Here are a small network's activations along a few directions, averaged over the inputs that share one value of a field.
Values that are neighbours, or in one group, have similar rows; names and order tell nothing.
In the rows, zero is written as 500.
Strong random noise was added to every row along 11 fixed directions; ignore it. To show where, here is one row again and again, with new noise each time:
[576 282 587 418 480 489 509 569 695 444 547 634 560 314 467 327 817 345
 540 612 486 362 613]
[265 643 327 387 674 585 350 344 383 559 372 473 602 350 531 530 417 596
 522 449 729 450 380]
[267 305 533 378 488 539 516 587 533 400 628 463 487 398 405 662 539 424
 588 297 416 659 404]
[506 607 631 600 515 460 408 500 526 625 494 455 700 562 448 421 396 507
 199 503 582 286 538]
[573 210 836 587 310 552 303 400 775 321 777 632 226 619 547 554 475 643
 508 528 412 555 679]
[520 331 277 427 484 401 419 319 561 525 465 421 444 526 695 431 627 271
 531 606 518 387 430]
[630 437 547 500 311 509 509 532 606 287 650 446 343 600 343 564 191 454
 406 562 364 544 351]
[519 508 598 487 470 355 299 275 680 406 420 421 412 595 565 470 496 515
 463 436 558 566 494]
[409 500 483 662 696 463 454 525 512 414 468 310 506 775 458 603 164 674
 230 403 594 542 396]
[449 375 299 415 396 731 674 629 265 623 760 593 557 306 521 609 564 270
 685 658 392 361 472]
[425 645 491 489 681 328 482 466 437 489 524 332 645 713 443 595 305 667
 247 460 727 546 546]
[329 605 372 276 500 567 449 399 391 328 533 595 416 294 317 390 830 429
 640 608 540 625 548]
[538 620 694 411 311 502 642 589 386 537 767 491 604 462 406 769 377 464
 629 412 428 643 566]


L, 17 values:
l8: [565 525 467 548 696 745 441 473 603 507 276 674 480 321 564 385 234 866
 572 508 704 334 369]
l15: [536 705 297 326 353 487 286 241 423 493 494 575 329 498 493 360 408 592
 432 810 550 439 462]
l16: [537 363 547 491 347 375 517 584 643 445 444 313 452 549 398 510 228 279
 294 304 366 476 229]
l11: [657 419 310 605 390 787 661 651 469 773 473 681 567 288 592 348 493 291
 595 673 341  99 355]
l5: [493 506 478 322 668 355 655 638 535 448 377 567 635 302 425 283 843 420
 541 502 641 489 581]
l1: [428 683 427 300 636 333 546 453 387 520 405 418 621 429 455 395 683 458
 442 524 671 526 548]
l10: [541 560 519 390 597 442 654 605 416 433 570 528 610 439 394 507 765 507
 586 568 590 575 677]
l7: [380 339 379 661 796 512 552 558 290 760 486 492 601 654 860 656 766 640
 692 483 656 470 803]
l12: [559 202  90 256 441 376 508 387 686 408 538 464 300 529 651 524 293 437
 460 674 549 434 241]
l2: [666 513 608 824 439 588 331 444 567 480 424 633 356 705 550 252 639 577
 411 737 398 392 734]
l13: [364 442 415 443 551 444 433 449 482 259 460 396 346 622 417 600 464 578
 518 384 470 750 454]
l17: [486 690 752 759 365 418 609 641 365 788 598 453 686 791 551 636 424 554
 242 344 361 486 682]
l14: [496 697 539 683 554 563 685 691 333 336 563 458 364 653 188 430 537 570
 400 476 352 803 543]
l3: [656 720 697 775 551 438 450 560 535 450 328 552 625 563 262 112 687 570
 130 697 523 263 717]
l4: [722 414 321  79 236 182 784 614 551 335 746 435 481 493 311 648 357 281
 446 624 373 620 377]
l6: [506 786 504 368 470 303 435 375 494 533 385 415 560 538 380 394 394 561
 350 398 627 583 422]
l9: [785 656 514 725 576 414 504 477 509 680 217 459 608 619 650 331 486 432
 415 662 454 335 525]
The values of L form a ring.
- Which values are neighbours of l8? Give them in the order they are listed. => l11, l6
- Which values are neighbours of l5? Give them in the order they are listed. => l16, l14
- Which values are neighbours of l17? Give them in the order they are listed. => l12, l4
- Which values are neighbours of l13? Give them in the order they are listed. => l7, l3
- What is the length, in steps, of the shortest route from l15 to l1? => 7
